These are the activations of a small neural network, seen along a few directions. Each row is one input.
In each table, some parts of the input vary, and every possible input appears once, in random order.
A made-up example of a description, with smaller parts first: one of 6 places along a line, together with either a single point or one of 9 places around a ring or (one of 2 separate values, together with one of 5 places around a ring).
Shared parts are said once, and a part with two or three values counts as separate values.
In the rows, 128 means zero.

Other details of the inputs vary at random and push rows far along two fixed directions, the same in every table; ignore that.

A family of inputs:
row 1: [ 66 121  75 156 142 146 157 147 149 101 116 144 110 108]
row 2: [117 117  84 162 179 157 134 120 125  88  87 118  98 112]
row 3: [144 115 163 124 106  97  45 169 157 148 157 181 143 166]
row 4: [159 191 145  75  80 120  55 203 137 164 203 169  92 171]
row 5: [ 97 124  76  78 181 170 157 180 114 126 121 158 140 122]
row 6: [151  81 151 188 140  58 129  70 162 111 121  93 130 138]
row 7: [203 178 184 125  80 141  76 148 170 138 139 130 120 160]
row 8: [ 97 143 119  55 154 188 160 150  79 147 112 140 108  99]
row 9: [ 93 123 167 166  65  45 176  75 160 155 142 121 109 109]
row 10: [193 146 116  78  88 127  49 180  80 160 184 140 193 160]
row 11: [114 152  52  71 102 199 136 144  85 102  97 119 117 142]
row 12: [ 78 114  75 135 153 128 188 142 147 110 134 126 128 109]
row 13: [ 91  89 178 163 112  47 149  84 154 146 124 132 174 111]
row 14: [134 120 174 181 103  75 131  73 154 110  99  89  87 149]
row 15: [ 71 139 118  96 129 136 192 112 113 151  97 140 112  96]
row 16: [209 146 160 146 104 144  46 144 182 130 150 154 144 146]
row 17: [130  71 168 197 125  89 107  75 147  95 106 140 134 143]
row 18: [103 183  78 109 154 190 147 161 108 124 127 111  67 135]
row 19: [154 123 174 190 113  96 149  70 177 130 109 106 174  97]
row 20: [117 161  59  62 105 185 154 137  65 127 109 115 135 119]
row 21: [ 91 103 159 183  97  37 159  91 166 138 155 117 158 100]
row 22: [ 83  97 127 112 171 148 168 122  99 125 105 128 155  84]
row 23: [192 169 177  72 113 142  42 176 100 136 172 160 106 183]
row 24: [138 122 182 172 104  59 152  66 136 134 110  81 102 119]
row 25: [138 101 169 186 136  51 132  69 141 124 122  86 144 105]
row 26: [ 79 161  93  68 143 183 149 163 112 132 100 158  94 128]
row 27: [133  63 114 186  63  95 108  83 145 107 101 120 159 157]
row 28: [196 173 183  59 116 131  62 171  80 161 185 152 122 154]
row 29: [ 75 115 128 102 139 168 162 116 117 115  82 132  97 123]
row 30: [ 93  77 111 115 176 155 169 127 119 111 101 134 141 116]
row 31: [135 170 127 135 128 178 197 117 134 129  78 105 120  90]
row 32: [111 108 156 198 122  52 141  74 155 139 151  82 146 110]
row 33: [199 152 172  77 148 125  44 180  82 150 196 158 164 141]
row 34: [156  94 178 123 116 116  39 162 141 140 154 172 141 162]
row 35: [100 119  72 151 177 142 169 122 136 113 132  95 116 120]
row 36: [136 112  31  91 138 190 147 161  82 113 114 125 160 142]
row 37: [111 186  84  98 154 176 167 157  88 150 141 106  81 103]
row 38: [119  93 104 131 186 153 168 111 105  92 105 129 136 120]
row 39: [166 137 145 160 116 102  35 157 156 142 188 136 116 171]
row 40: [146 130  92 144 165 182 175 109 161 104  96 117 145 101]
Each input here is: one of 5 places around a ring, together with either one of 2 separate values or one of 6 places around a ring.
- The inputs of row 13 and row 15 match in every part but the place on the ring of 5. If row 22 is changed in the same way as row 13 into row 15, which row does it become? => row 8
- The inputs of row 19 and row 7 match in every part but the place on the ring of 5. If row 25 is changed in the same way as row 19 into row 7, which row does it become? => row 14
- Which other rows does row 27 become when the choice among 2 separate values takes its other values? List them by row number. => row 16
- Which other rows does row 40 become when the choice among 2 separate values takes its other values? List them by row number. => row 36
- Which other rows does row 2 become when the place on the ring of 6 takes its other values? List them by row number. => row 1, row 3, row 17, row 34, row 39

A family of inputs:
row 41: [168 139 165  99 100  90  75 152 116 162 183 143 154 143]
row 42: [ 89  86 160 169 100  54 148  83 150 134 127 122 141 127]
row 43: [175 139 158 101  81 105  72 149 126 157 169 142 149 159]
row 44: [179  99 148 141 123 104  44 155 147 129 175 153 160 168]
row 45: [184 153 174 131 108  94  79 142 146 152 175 130 135 145]
row 46: [ 97  87 151 170  82  70 144  78 161 129 114 123 137 141]
row 47: [ 63 112 110 172 162 144 226  69 142  96  59 101 106  81]
row 48: [119 164  79  83 182 190 164 165  88 131 127 124 118  95]
row 49: [188 154 169 131  92 103  67 139 139 151 166 126 129 155]
row 50: [100 156  78  86 181 181 156 177 100 129 132 134 107 103]
row 51: [106 107 157 187 114  72 150  83 174 123 121 112 119 122]
row 52: [138 119  73 103 188 199 121 169 101 100 108 148 138 118]
row 53: [195 171 140  73  95 133  28 200 119 157 195 162 120 183]
row 54: [114 163  79 104 155 187 136 166 112 120 122 132  97 117]
row 55: [110 148  89  71 144 194 143 165  93 126 111 145 120 120]
row 56: [ 40  94 104 150 153 135 230  71 113 103  61 110 125  79]
row 57: [131 104 155 177  82  80 146  64 152 119 106  98 132 140]
row 58: [143 125  70 109 183 189 118 164 104 104 119 133 154 119]
row 59: [121  99 167 171  84  84 141  65 155 117  99 109 122 144]
row 60: [110 100 177 168 120  75 156  72 152 132 114 112 127 120]
row 61: [119 167  87  94 162 205 146 159  99 117 104 130  97 109]
- What do these inputs look like to the network? => one of 3 separate values, together with either a single point or one of 6 places around a ring
- The inputs of row 48 and row 60 match in every part but the choice among 3 separate values. If row 45 is changed in the same way as row 48 into row 60, which row does it become? => row 47
- Which other rows does row 53 become when the place on the ring of 6 takes its other values? List them by row number. => row 42, row 46, row 50, row 51, row 54

A family of inputs:
row 62: [151 160 130  47  89 115  90 186  75 188 180 130 141 148]
row 63: [212 182 109  54 108 192  85 182 100 134 133 149 141 157]
row 64: [161  91 172 204 108  96 103  97 204 132 126 128 157 142]
row 65: [140  90 169 147  93  28 146  80 124 150 166 109 159 126]
row 66: [184 226  91 131 123 138  57 184 127 132 212  85  60 180]
row 67: [ 78 104 167 125 107  67 132 111 124 159 128 128  97 150]
row 68: [102  59 166 142  89  69  83  91 150 123 118 130 133 176]
row 69: [ 82 169 110 131 131 150 206 124 166 122  98 124 103  90]
row 70: [159 204 126  43  82 169  98 193  58 165 164 140 122 130]
row 71: [ 46 161  79 120 122 174 204 138 117 126  99 136  99  79]
row 72: [ 83  93  67 109 120 153 168  95  93 115  81 107 162 132]
row 73: [183  79 172 187 123  69  95  73 133 116 124 102 199 133]
row 74: [ 47 153 108 105 138 178 194 122  86 113  78 131  64  99]
row 75: [135 140  80  63 123 165  51 218 120 152 177 178 157 168]
row 76: [ 70  83  41 140 185 173 178 152 128  83 115 148 160 108]
row 77: [109  87 164 168 108  27 136 112 174 150 183 139 148 122]
row 78: [102 178 100  97 129 179 225 115 103 115  76  94 112  84]
row 79: [149  99 162 155  37  86 107  61 130 126 107 121 159 156]
row 80: [ 92 131 133 145 216 131 172 104 104 116 102 123 102  81]
row 81: [137 125 226 168 124  79 125  71 166 148 132 112  98 137]
row 82: [177 193 158  88 142 155  76 196 155 176 197 146 123 121]
row 83: [163 115 113  65 168 164  48 213  90 114 180 177 134 170]
row 84: [110  85 113 164 209 161 142 119 111  77  76 123 134 103]
row 85: [162 215 155  44 138 175  92 200 109 147 156 160  76 151]
row 86: [158 139 187 146 106 100 152  74 139 153 131  82 139 107]
row 87: [ 31 129  61 106 147 149 205 151 118 146 110 129 114  89]
row 88: [153 111 160 182  75  84 117  95 208 123 112 146 143 154]
row 89: [101  89  46 113 171 175 187 115  79  86  99 118 170 112]
row 90: [ 78 102 102 125 121 173 148 100 112  86  63 139  93 121]
row 91: [ 76 116  71 148 111 170 162 113 139 102  82 153 128 112]
row 92: [136 135  21 202 144 157 143 114 143  76  97  71  60 137]
row 93: [148  85 147 200 152  91  92 129 172 110 134 134 184 122]
row 94: [206 139 163  94 149 178  39 183 126 136 150 154 113 163]
row 95: [190  92 182 177  91  99 113  63 155 133 112  96 167 145]
row 96: [154  98 188 161  86  90 105  82 178 106  92 135 108 162]
row 97: [114 147  89 114 199 155 197 108  76 120 103  92 143  48]
row 98: [112  85 190 157 126  32 130  94 137 143 161 140 113 148]
row 99: [175 176 146  96 174 117  59 204 135 165 209 157 148 102]
- The inputs of row 72 and row 62 match in every part but one. If row 68 is changed in the same way as row 72 into row 62, which row does it become? => row 67
- What do these inputs look like to the network? => one of 2 separate values, together with either a single point or (one of 3 separate values, together with one of 6 places around a ring)
- Which other rows does row 78 become when the choice among 3 separate values takes its other values? List them by row number. => row 69, row 85

A family of inputs:
row 100: [112 139  28  87 172 229 149 164  72  89  87 141 109 115]
row 101: [ 77 160  64 104 212 203 163 185 104 106 121 146 116  90]
row 102: [180 138 203  65  68  73  26 177 125 191 202 171 136 189]
row 103: [125 136  50  84 161 243 165 151  74  97  77 132 142 111]
row 104: [ 80  79 180 203 112  32 214  37 151 140 111  77 145  83]
row 105: [109 148  37  99 213 211 161 189 115  95 112 126 111 102]
row 106: [ 65  71 188 208 131  41 198  29 168 125 104 101 128  99]
row 107: [ 79  46 133 224  80  60 178  34 182  97  86 107 137 142]
row 108: [244 147 188 117 118 119  15 164 137 159 188 143 174 163]
row 109: [126 156  41 103 222 224 148 169  85  89 100 130 110  95]
row 110: [ 56  49 154 203  78  46 175  42 182 107  77 119 133 123]
row 111: [186 157 195  58  46  62  34 174 111 199 212 148 162 173]
row 112: [223 238 203 108  50 120  39 150 155 170 188 124  61 181]
- What do these inputs look like to the network? => either a single point or (one of 2 separate values, together with one of 6 places along a line)
- Which other rows does row 109 become when the choice among 2 separate values takes its other values? List them by row number. => row 100

A family of inputs:
row 113: [178 183 169  68  83 118  67 174 115 176 181 154 124 156]
row 114: [148 133 136 146 136 122 124 116 126 124 131 113 126 121]
row 115: [134 148  95 109 144 179 121 160 121 123 129 130 122 131]
row 116: [ 87 108 106 142 162 150 178  99 113 100  89 119 122 103]
row 117: [134 119 134 138 123 127 126 122 144 124 119 140 129 134]
row 118: [128 109 137 133 141 117 119 120 121 132 131 126 137 126]
row 119: [139 129 139 139 134 127 125 121 145 123 122 119 130 130]
row 120: [ 86 165  92  88 154 186 201 134  82 129  95 113  97  94]
row 121: [203 167 158 102 118 122  45 179 124 151 183 143 137 150]
row 122: [121 131  89 100 151 158 116 163 101 127 129 138 127 131]
row 123: [120 149 157 115 102 113 149 119 122 147 123 118 117 122]
row 124: [133 138 102  95 164 157 136 157 100 132 145 134 139 119]
row 125: [133 124 121 141 125 126 122 123 143 120 124 120 122 146]
row 126: [198 163 147 107 103 128  41 180 124 151 188 145 135 159]
row 127: [ 85 133  75 106 181 194 177 143  97  98  87 132 119  93]
row 128: [ 90 131  66 103 184 184 192 146 100 109 101 125 133  87]
row 129: [101  69 162 195  93  61 137  62 162 124 109 110 149 131]
row 130: [126  95 166 206  96  64 143  54 171 119 107 103 141 122]
row 131: [125 111 138 130 136 115 119 126 128 130 125 129 142 122]
row 132: [129 115 129 140 116 131 123 125 141 121 123 134 125 139]
row 133: [ 79 162  70  82 139 182 190 135  91 121  95 117  92 101]
row 134: [127  86 175 197 108  68 144  52 173 118 110  96 134 135]
row 135: [183 148 159  91 110 124  40 180 123 150 180 168 144 161]
row 136: [122  91 154 205  95  59 142  57 165 113 109  97 130 135]
row 137: [130 137  95  96 151 160 134 164 112 132 139 144 144 115]
row 138: [125  77 177 192 104  66 145  55 168 117 108 109 129 135]
row 139: [ 96 134  73 107 180 199 182 144 108 100  84 128 110  96]
row 140: [123 110 122 135 120 117 132 128 133 130 140 129 148 127]
row 141: [115  76 160 192  92  64 142  63 171 112 103 113 126 147]
row 142: [113 145 141 115  87 118 142 112 126 144 128 120 114 126]
row 143: [ 80 130  58 108 171 191 172 144  94  95  88 131 113 109]
row 144: [123 112 117 131 126 108 133 127 129 126 138 127 143 137]
row 145: [119 113 130 138 117 127 118 124 129 119 126 137 134 134]
row 146: [154 196 176  84 119  99  66 200 135 185 218 157  91 142]
row 147: [137 127 132 142 127 130 124 120 148 126 121 126 133 133]
row 148: [182 143 153  89 116 118  40 182 122 159 181 163 150 157]
- What do these inputs look like to the network? => either a single point or (one of 5 places along a line, together with either a single point or one of 6 places along a line)
- Which other rows does row 124 become when the place on the line of 5 takes its other values? List them by row number. => row 128, row 137, row 140, row 144
- Which other rows does row 124 become when the place on the line of 6 takes its other values? List them by row number. => row 114, row 116, row 118, row 134, row 138
- Which other rows does row 138 become when the place on the line of 5 takes its other values? List them by row number. => row 117, row 132, row 139, row 141
